A small network was shown many inputs. Here are its activations along a few directions, one row for each input.
Each table varies a few parts of the input and shows all the possible inputs, shuffled.
Descriptions start from the smaller parts, as in this example, which fits no table here: one of 5 places around a ring, together with either a single point or (one of 2 separate values, together with one of 4 places along a line) or one of 11 places along a line.
Shared parts are said once, and a part with two or three values counts as separate values.
In the rows, 128 means zero.

Other details of the inputs shift rows strongly along three fixed directions, in all tables alike. That doesn't count.

Table:
R1: [158 175 103 123 108 108 125 117  94 144 191]
R2: [128 125 133 137 130 128 130 121 147 103 142]
R3: [118 114 132 140 126 137 116 135 150 103 126]
R4: [120 117 142 133 123 139 116 140 149 100 120]
R5: [123 126 138 137 133 118 135 133 151 107 122]
R6: [125 115 133 119 152 123 146 137 111 174 101]
R7: [128 126 143 130 128 129 127 127 148 101 133]
R8: [135 117 133 115 150 138 137 139 109 172  96]
R9: [133 121 131 114 155 116 141 141 106 165  94]
R10: [125 131 135 141 136 120 138 133 150 109 124]
R11: [164 176 104 121 108 111 130 119  95 144 193]
R12: [123 121 134 116 154 138 134 141 105 170  98]
R13: [115 108 108 123  82 118 106 121 109 138 123]
R14: [122 122 143 134 127 127 131 127 152 106 133]
R15: [114 119 134 142 130 139 114 134 148 103 128]
R16: [123 115 108 119  83 120 104 121 103 132 127]
R17: [124 138  96 114  80 116 113 100  94 127 160]
R18: [131 121 133 115 152 136 133 133 112 175  96]
R19: [131 130 132 131 135 126 130 131 152 103 123]
R20: [123 128 136 139 135 129 127 121 146 103 142]
R21: [191 217 164 128 190 173 218 110 121 118 200]
R22: [129 137 134 131 140 125 129 125 154 106 126]
R23: [120 120 142 140 127 134 115 128 152 107 119]
R24: [115 117 138 141 124 138 122 140 154 107 120]
R25: [127 129  89 122  91 105 118 112  99 128 145]
R26: [124 116 136 117 148 136 142 145 107 172 100]
R27: [124 134 135 136 137 120 128 126 147 103 126]
R28: [119 118  97 112  81 131 102 122 105 130 134]
R29: [128 119 132 109 157 128 136 130 114 174 100]
R30: [119 116 138 146 133 134 117 130 150 108 122]
R31: [122 132  91 124  96 107 115 112  98 129 146]
R32: [125 115 136 144 129 133 121 129 150 108 123]
R33: [129 117 135 126 147 132 143 140 109 175  97]
R34: [117 123 136 131 128 143 112 132 158 105 122]
Description of these inputs: either one of 2 separate values or (one of 4 places along a line, together with one of 8 places around a ring).
Question: Change only the place on the ring of 8 in R26. List by row number the other rows that result.
Answer: R3, R4, R12, R15, R24, R28, R34

Table:
R35: [112 138 102 129  91 154 133  87  96 117 166]
R36: [115 106 199 168 193 108 132 176 236  60 103]
R37: [ 85  43  86 108 105  55  66 165  93 199  38]
R38: [120 151 100 124  93 159 114 105  93 124 175]
R39: [151 145 101 135  81  93 113 111 117 135 197]
R40: [141 154 108 114  65 145 131 124 105 121 162]
R41: [109 123 149 171 105 102  59 120 239  14 144]
R42: [158 160 155 117 223 124 175 144 121 164 117]
R43: [ 90  51  95 120 100  54  51 158  99 216  34]
R44: [158 164 140 136 215 122 199 149 120 160 104]
R45: [107  83 207 147 186 151 152 168 220  96  45]
R46: [129 147 114  97  79 146 139  90 108 111 150]
R47: [149 148  97 118  93 101 104  98 120 135 198]
R48: [ 93  60 118  84 117 129  78 158 119 195  32]
R49: [123 147 103 141  82 150 125 119  91 123 176]
R50: [135 154 112 112 119 102 125 112 116 112 174]
R51: [ 78  88 142 189  74 144  93 121 218   4 145]
R52: [156 157 164 119 186 174 204 100 103 144 129]
R53: [173 175 159 116 191 187 163 138 106 154 142]
R54: [170 153 168 132 195 175 169 163 107 169 116]
R55: [133 160  72 115 101 103 126  95 108 103 161]
R56: [130 108 128 124 121 139 165 115  80 160 107]
Question: The inputs of R42 and R37 match in every part but one. If R47 is changed in the same way as R42 into R37, which row does it become?
Answer: R39
Question: What is each input in this table made of?
Answer: one of 2 separate values, together with either one of 5 places along a line or one of 6 places around a ring
Question: Change only the place on the ring of 6 in R35. List by row number the other rows that result.
Answer: R38, R46, R48, R52, R53
Question: Change only the choice among 2 separate values in R53. List by row number the other rows that result.
Answer: R54

Table:
R57: [128 138 150 152 152 153 133 128 156 103 143]
R58: [131 138 134 131 101 140 134 125 134 107 151]
R59: [122 127 104 123 104 127 128 123  97 128 133]
R60: [136 137 135 132 102 141 132 116 133 105 146]
R61: [125 138 121 132 109 135 144 118 131  97 144]
R62: [129 125 114 122  94 132 117 130 101 138 141]
R63: [130 139 150 140 152 127 143 126 161 104 145]
R64: [178 189 143 113 194 160 226 116  68 187 140]
R65: [131 138 124 136 123 120 123 119 134 106 161]
R66: [141 142 127 134 113 122 121 132 136 108 158]
R67: [114 103 104 122 123 107  97 131 105 172 110]
R68: [116 102 132 124 149 131 127 138 111 164 102]
R69: [130 127 113 117  96 110 117 128 114 139 139]
R70: [129 136 103  98 106 122 101 116 118 130 135]
R71: [144 146 123 140 113 128 115 131 140 113 157]
R72: [145 142 158 138 144 130 140 130 162 103 135]
R73: [118 116 137 141 159 118 119 148 152 125  95]
R74: [126 130 102 122 109 107 120 125 105 128 134]
R75: [119 101 134 119 147 132 134 124 115 167  92]
R76: [123 133 128 133 112 138 135 112 134 106 155]
R77: [124 113 113 121 110 132 109 141  94 174 109]
R78: [114 114 142 143 155 138 127 147 146 122  92]
R79: [120 109 142 132 154 112 132 137 154 124  87]
R80: [115 100 147 134 153 114 118 130 160 129  96]
R81: [123 129 103 118 104 105 128 121 110 130 131]
R82: [118 115 144 111 150 151 109 136 157 117  96]
Question: The inputs of R76 and R63 match in every part but one. If R82 is changed in the same way as R76 into R63, which row does it become?
Answer: R70
Question: What is each input in this table made of?
Answer: one of 2 separate values, together with either a single point or (one of 3 separate values, together with one of 4 places along a line)
Question: Change only the place on the line of 4 in R68. List by row number the other rows that result.
Answer: R57, R75, R76
Question: Change only the place on the line of 4 in R65. List by row number the other rows that result.
Answer: R63, R67, R80
